These are the activations of a small network on made-up records, seen along a few directions, one row for each record.
Each row is followed by the record's values for the fields W, B, T, U, P, G, Y.
A field that a record lacks is left out.
The largest differences between rows may come from other fields.
In the rows, zero is written as 500.
Strong random noise was added to every row along 2 fixed directions; ignore it. To show where, here is one row again and again, with new noise each time:
[429, 673, 644, 411, 583, 525, 566, 514, 827, 396, 459, 619, 640, 474]
[327, 518, 564, 588, 596, 445, 490, 673, 456, 505, 249, 435, 608, 474]
[296, 468, 540, 644, 601, 419, 466, 726, 338, 539, 184, 380, 597, 473]
[351, 668, 570, 397, 489, 524, 568, 393, 794, 471, 270, 393, 663, 568]

[523, 524, 467, 514, 407, 571, 490, 406, 409, 469, 645, 647, 483, 510] -> {W: w3, B: b1, T: t2, U: u2, P: p3, G: g3, Y: y1}
[360, 413, 571, 561, 531, 266, 550, 518, 557, 545, 195, 401, 621, 458] -> {W: w1, B: b2, T: t2, U: u1, P: p3, G: g1, Y: y3}
[499, 592, 526, 532, 389, 528, 514, 720, 580, 205, 811, 680, 568, 488] -> {W: w3, B: b2, T: t2, U: u2, P: p3, G: g2, Y: y3}
[826, 466, 471, 409, 502, 634, 558, 475, 544, 512, 541, 535, 455, 587] -> {W: w1, B: b1, T: t2, U: u2, P: p4, Y: y1}
[699, 660, 643, 349, 586, 577, 499, 529, 765, 353, 714, 656, 456, 432] -> {W: w2, B: b2, T: t2, U: u1, P: p4, G: g4, Y: y2}
[585, 480, 473, 563, 468, 625, 440, 591, 268, 496, 745, 505, 407, 559] -> {W: w3, B: b2, T: t1, U: u2, P: p4, Y: y1}
[541, 520, 610, 443, 485, 591, 479, 301, 710, 538, 634, 603, 489, 426] -> {B: b2, T: t1, U: u1, P: p1, Y: y1}
[456, 597, 569, 539, 534, 540, 502, 656, 392, 487, 740, 675, 494, 481] -> {W: w3, B: b2, T: t1, U: u2, P: p2, G: g5, Y: y3}
[471, 526, 565, 588, 638, 280, 476, 543, 642, 552, 373, 508, 602, 446] -> {W: w1, B: b2, T: t1, U: u1, P: p3, G: g4, Y: y2}
[448, 547, 467, 383, 385, 501, 486, 237, 574, 641, 196, 64, 526, 651] -> {W: w2, B: b2, T: t1, U: u1, P: p4, G: g4, Y: y2}
[448, 494, 500, 622, 502, 548, 455, 627, 174, 561, 597, 461, 472, 531] -> {W: w3, B: b2, T: t1, U: u2, P: p2, G: g5, Y: y1}
[498, 414, 502, 496, 546, 408, 473, 440, 499, 643, 188, 194, 551, 605] -> {W: w1, B: b2, T: t1, U: u1, P: p4, G: g4, Y: y2}
[434, 426, 414, 638, 417, 511, 443, 543, 223, 494, 329, 455, 486, 494] -> {W: w1, B: b1, T: t2, U: u2, P: p3, G: g3, Y: y1}
[420, 581, 567, 413, 492, 598, 447, 548, 668, 271, 611, 581, 556, 552] -> {W: w3, B: b2, T: t2, U: u1, P: p4, G: g3, Y: y1}
[504, 728, 491, 400, 354, 679, 490, 218, 563, 441, 918, 780, 438, 389] -> {W: w2, B: b1, T: t1, U: u2, P: p3, G: g3, Y: y1}
[589, 367, 465, 519, 543, 387, 561, 593, 348, 553, 430, 326, 413, 500] -> {W: w2, B: b2, T: t1, U: u2, P: p4, G: g1, Y: y2}
[379, 526, 482, 539, 544, 401, 416, 479, 492, 451, 254, 491, 565, 499] -> {W: w1, B: b1, T: t2, U: u1, P: p3, G: g6}
[421, 620, 610, 333, 494, 594, 500, 373, 852, 316, 666, 626, 593, 544] -> {W: w3, B: b2, T: t1, U: u1, P: p4, G: g3, Y: y1}
[604, 625, 505, 449, 391, 647, 572, 475, 657, 506, 719, 648, 409, 528] -> {W: w1, B: b2, T: t2, U: u2, P: p1, G: g5, Y: y3}
[294, 666, 396, 546, 323, 598, 512, 269, 610, 404, 481, 394, 565, 589] -> {W: w1, B: b2, T: t1, U: u2, P: p3, G: g3, Y: y1}
[808, 301, 607, 364, 667, 283, 537, 566, 530, 707, 355, 513, 514, 574] -> {W: w3, B: b1, T: t2, U: u1, P: p4, G: g4, Y: y2}
[714, 499, 403, 372, 500, 462, 602, 533, 612, 399, 216, 251, 584, 697] -> {W: w1, B: b1, T: t2, U: u2, P: p2, G: g1, Y: y2}
[710, 694, 507, 379, 398, 592, 512, 235, 598, 554, 739, 630, 432, 471] -> {W: w2, B: b1, T: t1, U: u2, P: p3, G: g4, Y: y2}
[486, 511, 718, 553, 752, 451, 478, 736, 595, 515, 750, 946, 498, 223] -> {B: b2, T: t1, U: u1, P: p4, G: g5, Y: y3}
[708, 367, 719, 626, 812, 428, 547, 839, 391, 394, 842, 912, 470, 316] -> {W: w3, B: b2, T: t1, U: u2, P: p2, Y: y1}
[471, 542, 489, 446, 565, 405, 536, 519, 671, 380, 405, 324, 652, 614] -> {W: w3, B: b2, T: t1, U: u1, P: p2, G: g1, Y: y2}
[387, 626, 457, 444, 527, 510, 486, 400, 600, 458, 589, 472, 454, 493] -> {W: w2, B: b2, T: t1, U: u1, P: p4, G: g6}
[299, 513, 498, 505, 584, 412, 406, 560, 473, 456, 487, 450, 506, 539] -> {W: w3, B: b2, T: t1, U: u1, P: p4, G: g6}
[338, 412, 549, 687, 674, 387, 318, 804, 236, 456, 630, 701, 358, 278] -> {W: w2, B: b2, T: t1, U: u1, P: p1, G: g6}
[571, 356, 535, 528, 582, 459, 581, 438, 473, 736, 391, 474, 495, 504] -> {W: w1, B: b2, T: t1, U: u2, P: p4, G: g5, Y: y1}
[711, 501, 484, 496, 498, 634, 567, 583, 566, 386, 566, 469, 451, 608] -> {W: w1, B: b2, T: t2, U: u2, P: p4, Y: y1}
[408, 604, 470, 599, 424, 579, 512, 501, 486, 321, 655, 607, 478, 456] -> {W: w1, B: b2, T: t2, U: u2, P: p3, G: g3, Y: y1}
[526, 668, 476, 334, 271, 654, 533, 176, 620, 441, 698, 606, 487, 573] -> {W: w3, B: b1, T: t2, U: u2, P: p3, G: g3, Y: y1}
[428, 524, 516, 438, 487, 535, 566, 352, 564, 517, 626, 527, 442, 428] -> {W: w2, B: b2, T: t1, U: u2, P: p4, G: g3, Y: y1}
[470, 576, 580, 566, 566, 526, 487, 744, 345, 461, 758, 718, 476, 449] -> {W: w3, B: b2, T: t1, U: u2, P: p2, G: g5, Y: y3}
[535, 269, 454, 573, 544, 451, 458, 624, 64, 666, 519, 524, 394, 492] -> {W: w3, B: b1, T: t1, U: u2, P: p4, G: g3, Y: y1}
[465, 464, 465, 530, 482, 454, 491, 519, 392, 510, 567, 503, 332, 495] -> {W: w2, B: b2, T: t1, U: u2, P: p1, G: g6}
[449, 547, 581, 510, 675, 519, 506, 550, 750, 372, 741, 788, 559, 369] -> {W: w1, B: b2, T: t1, U: u1, P: p4, G: g3, Y: y1}
[383, 283, 590, 616, 609, 352, 467, 575, 136, 647, 260, 309, 531, 491] -> {W: w3, B: b2, T: t2, U: u1, P: p2, Y: y1}
[629, 456, 554, 381, 539, 468, 657, 336, 684, 737, 428, 564, 519, 544] -> {W: w1, B: b2, T: t1, U: u2, P: p4, G: g5, Y: y3}
[429, 667, 585, 496, 399, 557, 549, 441, 680, 437, 497, 611, 535, 501] -> {W: w1, B: b2, T: t2, U: u2, P: p3, G: g5, Y: y3}
[620, 527, 449, 465, 343, 580, 461, 453, 409, 542, 413, 252, 349, 606] -> {W: w2, B: b2, T: t2, U: u2, P: p1, G: g4, Y: y2}

Which values does each new row have?
[628, 477, 366, 429, 317, 645, 526, 330, 231, 757, 361, 240, 369, 614] -> {W: w2, B: b1, T: t2, U: u2, P: p4, G: g5, Y: y1}
[222, 591, 563, 561, 393, 476, 441, 329, 474, 649, 492, 519, 591, 500] -> {W: w3, B: b2, T: t1, U: u1, P: p3, G: g5, Y: y3}
[586, 634, 645, 409, 585, 581, 585, 518, 739, 364, 624, 666, 557, 481] -> {W: w1, B: b2, T: t2, U: u2, P: p2, G: g5, Y: y1}
[738, 567, 477, 374, 458, 564, 587, 476, 759, 405, 355, 285, 504, 725] -> {W: w1, B: b2, T: t2, U: u2, P: p4, G: g4, Y: y2}
[910, 475, 473, 274, 489, 461, 586, 472, 651, 591, 470, 419, 482, 752] -> {W: w3, B: b1, T: t2, U: u2, P: p4, G: g4, Y: y2}
[304, 385, 448, 717, 570, 487, 383, 689, 79, 563, 569, 490, 419, 360] -> {W: w2, B: b2, T: t1, U: u1, P: p4, G: g3, Y: y1}
[536, 452, 482, 342, 485, 391, 620, 326, 780, 517, 156, 150, 591, 649] -> {W: w1, B: b2, T: t2, U: u1, P: p4, G: g1, Y: y2}
[553, 491, 524, 455, 554, 358, 480, 477, 740, 589, 277, 354, 550, 571] -> {W: w1, B: b2, T: t1, U: u1, P: p1, G: g4, Y: y2}
[426, 692, 479, 359, 246, 603, 513, 105, 559, 694, 569, 506, 527, 599] -> {W: w3, B: b1, T: t1, U: u2, P: p3, G: g5, Y: y3}
[510, 528, 379, 523, 513, 562, 525, 518, 383, 468, 490, 465, 520, 517] -> {W: w1, B: b1, T: t1, U: u2, P: p2, G: g3, Y: y1}
[392, 440, 622, 612, 562, 424, 510, 513, 454, 446, 659, 745, 506, 379] -> {W: w3, B: b2, T: t1, U: u2, P: p3, G: g3, Y: y1}
[435, 318, 524, 705, 679, 433, 408, 701, 277, 580, 342, 428, 522, 399] -> {W: w1, B: b2, T: t1, U: u1, P: p4, Y: y1}
[693, 532, 488, 335, 398, 610, 562, 423, 531, 637, 588, 564, 463, 650] -> {W: w3, B: b1, T: t2, U: u2, P: p4, G: g5, Y: y3}
[378, 526, 621, 645, 476, 489, 440, 679, 338, 471, 533, 670, 489, 424] -> {W: w3, B: b2, T: t2, U: u2, P: p3, G: g5, Y: y3}
[600, 501, 626, 382, 559, 460, 485, 426, 658, 545, 532, 482, 522, 537] -> {W: w3, B: b2, T: t1, U: u1, P: p4, G: g4, Y: y2}
[394, 439, 579, 643, 694, 415, 472, 705, 444, 627, 528, 676, 532, 357] -> {W: w1, B: b2, T: t1, U: u1, P: p4, G: g5, Y: y3}
[543, 387, 612, 511, 591, 513, 372, 590, 333, 545, 832, 915, 411, 304] -> {W: w3, B: b1, T: t1, U: u1, P: p1, G: g3, Y: y1}
[486, 405, 625, 566, 589, 293, 521, 407, 561, 615, 219, 415, 577, 478] -> {W: w1, B: b2, T: t2, U: u1, P: p3, G: g4, Y: y2}
[754, 497, 383, 389, 388, 545, 568, 541, 550, 521, 536, 484, 427, 585] -> {W: w1, B: b1, T: t2, U: u2, P: p1, G: g1, Y: y3}
[742, 502, 563, 523, 504, 661, 499, 642, 587, 334, 750, 706, 393, 488] -> {W: w1, B: b2, T: t2, U: u2, P: p1, Y: y1}
[505, 574, 411, 470, 356, 585, 546, 259, 550, 498, 482, 505, 524, 569] -> {W: w1, B: b1, T: t2, U: u2, P: p3, G: g3, Y: y1}
